A small network was shown many inputs. Here are its activations along a few directions, one row for each input.
In each table, some parts of the input vary, and every possible input appears once, in random order.
A made-up example of a description, with smaller parts first: one of 8 places around a ring, together with either a single point or one of 11 places around a ring or (one of 3 separate values, together with one of 4 places along a line).
Shared parts are said once, and a part with two or three values counts as separate values.

Other details of the inputs shift rows strongly along two fixed directions, in all tables alike. That doesn't count.

A family of inputs:
r1: [ 10 -46  -5 -62  12 -32  11  -4  -6  19  -6  17  -7 -59  29]
r2: [  3  14  31 -11  -3  22 -15  10   2 -19   0 -10  -1  -1  -7]
r3: [ 15  15  31  12 -16   7   0  42  41  19  -6   7   0 -19  18]
r4: [  6  23  17  22  -5  35 -31  21  27 -14   5  -1  10  19  13]
r5: [ 11   5  36 -17  -5  27 -23  25  18  -1  -3   2  -2  -8  14]
r6: [ 14  66  68   4 -43  57 -16  18  70  -2 -19  25 -54  -5 -14]
r7: [ -1 -10 -23  27  -3  35  16 -15 -46  -4  18 -27  28  44   9]
r8: [ 19 -47  -2 -58   6 -28  28   1 -17  44 -18   9 -18 -47 -14]
r9: [  9 -23  11 -38  14 -66  15   9  -1  26 -13   1 -10 -45 -20]
r10: [-10  11  -1  10 -10  -1  -1   8  37  -5  -5  14 -17 -22  18]
r11: [ 14 -41  -5 -76  15 -26   4 -11 -17  24 -11  20 -17 -45 -10]
r12: [ -7  -5 -47  20  12  24 -14 -23 -38 -17  23  -5  32  42  11]
r13: [ -3  15 -10   5  -2  20 -13   4  23   1   0  18 -15  11  -2]
r14: [-35  17 -33  51   4  -1   4 -41 -23 -41  11 -20  28  39   1]
r15: [ -5  38  23  51 -20  16  -5  32  39  -5  14  -9  -2  23   4]
r16: [ 19  52  90  19 -43  47   0  43  64   2  -5   1 -30 -21   0]
r17: [-24  41 -26  56  -3  33  -8 -36 -16 -40  18 -10  17  74 -17]
r18: [ 11  62  69  21 -34  36 -27  36  85 -10 -25  20 -40  -7 -19]
r19: [ -8  11 -25  55 -10  23   7  -1  -4   1   8 -12   2  48   0]
r20: [-10 -36 -46 -12  25 -43  27 -32 -65  17  -2 -13  11  12 -24]
r21: [-25 -12 -37  18  17 -29   3 -55 -55 -30  19 -23  20  18   5]
r22: [ 15 -35  17 -37  10 -32  10  20  -7  31   2   2   9 -40  13]
r23: [ 14   4  19 -27  -8  37  -9   5  11   7   4  16 -11  -5  13]
r24: [  6 -37 -18 -42  23 -50 -18  20  13  17 -17  16 -10 -37 -10]
r25: [-25  23 -31  49  -5  33  -3 -21 -17 -40  24 -23  39  48  33]
r26: [ 14 -37 -19 -35  13 -54  25  -1   3  45 -31  22 -27 -36 -25]
r27: [ -9 -27 -16 -31  34 -49 -14 -18 -39  -5  -5  -9  11  -5 -22]
r28: [-15   2 -29  47  16 -35  13 -15 -40 -27  15 -19  33  40 -16]
r29: [-25  -7 -22  13   4   7  11 -40 -50 -39  23 -26  30  18  11]
r30: [ 23 -36 -20 -32   8 -15  20  19   7  47 -18  18 -12 -34   8]
Each input here is: one of 5 separate values, together with one of 6 places around a ring.
Question: The inputs of r21 and r9 match in every part but the choice among 5 separate values. If r29 is changed in the same way as r21 into r9, which row does it become?
Answer: r16
Question: Change only the choice among 5 separate values in r30. List by row number the other rows that result.
Answer: r3, r4, r12, r25
Question: Change only the place on the ring of 6 in r20. List by row number the other rows that result.
Answer: r7, r8, r19, r26, r30
Question: Change only the place on the ring of 6 in r11. List by row number the other rows that result.
Answer: r6, r12, r13, r17, r23

A family of inputs:
r31: [  0  55  76  -3 -34  48 -30  12  70 -28  -9  17 -29 -24  21]
r32: [ -8  -7 -36  40  -5  55  16 -26 -54 -16  26 -33  37  60  22]
r33: [  0 -68 -56 -58  40 -25  -3 -40 -86  -2  13 -13  35   6  -4]
r34: [12 -3 10  9 -7 14 11 18 14 19 -2 -2  9 -3 26]
r35: [  6 -24 -16  -9   5 -44  26  13  20  43 -25  21 -34 -31 -18]
r36: [-19 -45 -50 -13  47 -72   3 -24 -71 -12  16 -23  42   2 -21]
r37: [ 13 -33 -11 -30  -6  21  15   6 -11  27   0   5 -12 -17  22]
r38: [-14  50  16  28 -30  93 -31 -28  -6 -57  22 -15   9  52  17]
r39: [ 22 -35  35 -73   9 -42   2  21   2  31 -19  14 -16 -70   1]
r40: [ 17 -26   2 -71   8   8 -16 -10   1   9 -10  18 -13 -37   6]
r41: [-14  29  -2  33   1  -2  -7  -8   5 -14  -4  -1 -13  35 -39]
r42: [ 14  -9  -1  -5 -18  49  10  11   4  19  11   4  -9   5  25]
r43: [ 16 -17 -24 -13   7 -50  19  15  25  52 -29  30 -21 -29 -12]
r44: [-25  18 -57  80   8   3  12 -22 -33 -15  24 -17  30  80 -12]
r45: [  7 -24  15 -56  15 -24 -23   7  12   1 -13  14  -5 -46   9]
r46: [-45  36 -42  57   9  -7  -8 -60 -37 -59  15 -17  17  67 -25]
r47: [ -1 -62 -66 -17  40 -49  12 -15 -65  19  16 -12  52   7  25]
r48: [ 20 -30 -11 -30  -4  18  18   4  -7  33  -4   9  -2 -15  22]
r49: [ 13 -34  -4 -26   5 -44  18  32  22  41 -21  12 -19 -61   6]
r50: [-27  71   6  75 -15  38 -20 -19  19 -50   4  -8  -6  69 -29]
r51: [-26  20 -17  58   9   0  -1 -22 -57 -50  32 -45  48  58 -14]
r52: [ 19  36  51  23 -35  54  -5  48  69  18   0  15 -19  -4  31]
r53: [-23   7 -49  75   4  10   8  -8 -43 -28  35 -38  45  63  10]
r54: [ -1 -13   3 -35  17 -43 -19   7  16  -3 -14  13  -9 -47 -10]
r55: [-23  18 -53  85   7   6  23 -30 -38 -16  15 -25  34  80 -13]
r56: [ -8  52  10  92 -25  51   9  13  20 -20  16 -22  24  55  14]
r57: [ 17 -32 -20 -32   0  13  10   6  -6  31   7  14   1  -9  22]
r58: [  4  66  54  30 -31  23  -8  24  62   1 -25  12 -49   3 -37]
r59: [-10  18 -24  50  -8   3  15   2   8   7   4   0 -12  35 -14]
r60: [  7 -29  10 -51  19 -27 -20  11   0   5  -9   9   1 -36   5]
r61: [-22  11  -9  42   9  24 -13 -19 -58 -46  35 -43  51  61   4]
r62: [ -3 -64 -57 -52  38 -26   3 -41 -97  -1  19 -21  37   7  -5]
r63: [ 11 -25 -13  -8   5 -45  30   9  21  45 -30  20 -29 -31 -19]
r64: [  3 -17   4 -35  20 -47 -14  15  15   3 -14  12  -6 -41 -15]
r65: [-1 12 -9 34 -4  0  4 21 17  8 12  0 12 12 11]
r66: [-24 -37 -72  -8  49 -74   1 -43 -60 -11  -2  -6  19  22 -40]
r67: [  7 -20  29 -42   7 -27   8   0 -13   6  -2  -1   0 -38   3]
r68: [ 13  33  57  27 -40  61   0  46  59  11  -5   3 -29  -9  31]
r69: [ 27 -33  27 -86  -1 -12  13  -5  -8  32 -15  17 -24 -62   0]
r70: [ 12 -35  -1 -16   3 -11  18  16  -2  28  -8  -1   2 -26  22]
r71: [ 14  40  51  46 -36  39  12  42  70  12 -13   3 -23  -9  10]
r72: [  9  55  72  21 -30  35 -23  43  72 -11 -11  10 -30 -13 -10]
r73: [ 18  47  40  42 -32  34   0  46  72  17  -7  12 -14  -2  17]
r74: [ -1  60  65  11 -33  27 -30  23  82 -27 -16  17 -33 -26  -2]
r75: [ 21 -45   1 -43   5 -27  12  31  15  44  -8  18 -12 -51  23]
r76: [  6 -18   1 -70   2   2 -15 -27  -7  -2  -6  19 -17 -42  13]
r77: [ 20 -29 -19 -30   1  13  12   4  -8  33   2  12   6  -7  24]
r78: [  3  67  64  32 -33  20   9   8  59  -4 -16  12 -47   4 -35]
r79: [-34  67  21  62 -19  37 -24 -19  15 -69  20 -14  13  42   4]
r80: [  1  -1   5 -16   7 -47  14  -5   2  18 -19  12 -29 -19 -43]
r81: [ 17 -30  -1 -66  11   5 -13  -6  -8  12  -8  14  -8 -28   2]
r82: [-15 -43 -36 -21  40 -79  17 -33 -69 -12  13 -22  36 -11 -18]
r83: [ -2 -25   8 -55  13 -28 -22  -7   4  -6  -9  12  -1 -45  11]
r84: [-23   7 -17  44  12  26 -20 -21 -58 -52  34 -41  55  69   4]
r85: [-15  32   7   6  -7 -17 -13 -16  36 -16 -19  20 -33  -1 -31]
r86: [ 16   6  31 -30 -15  39   0  -2  -9   3   3  -2 -11  -7   2]
Question: What is each input in this table made of?
Answer: one of 4 places along a line, together with either one of 6 places around a ring or one of 8 places along a line
Question: The inputs of r40 and r50 match in every part but the place on the line of 4. If r38 is changed in the same way as r40 into r50, which row does it become?
Answer: r85
Question: The inputs of r59 and r42 match in every part but the place on the line of 4. If r43 is changed in the same way as r59 into r42, which row does it become?
Answer: r77
Question: Start at r65 and move only the place on the ring of 6, one step at a time. The first step leads to r53. Which rows follow, in order?
Answer: r49, r71, r56, r73
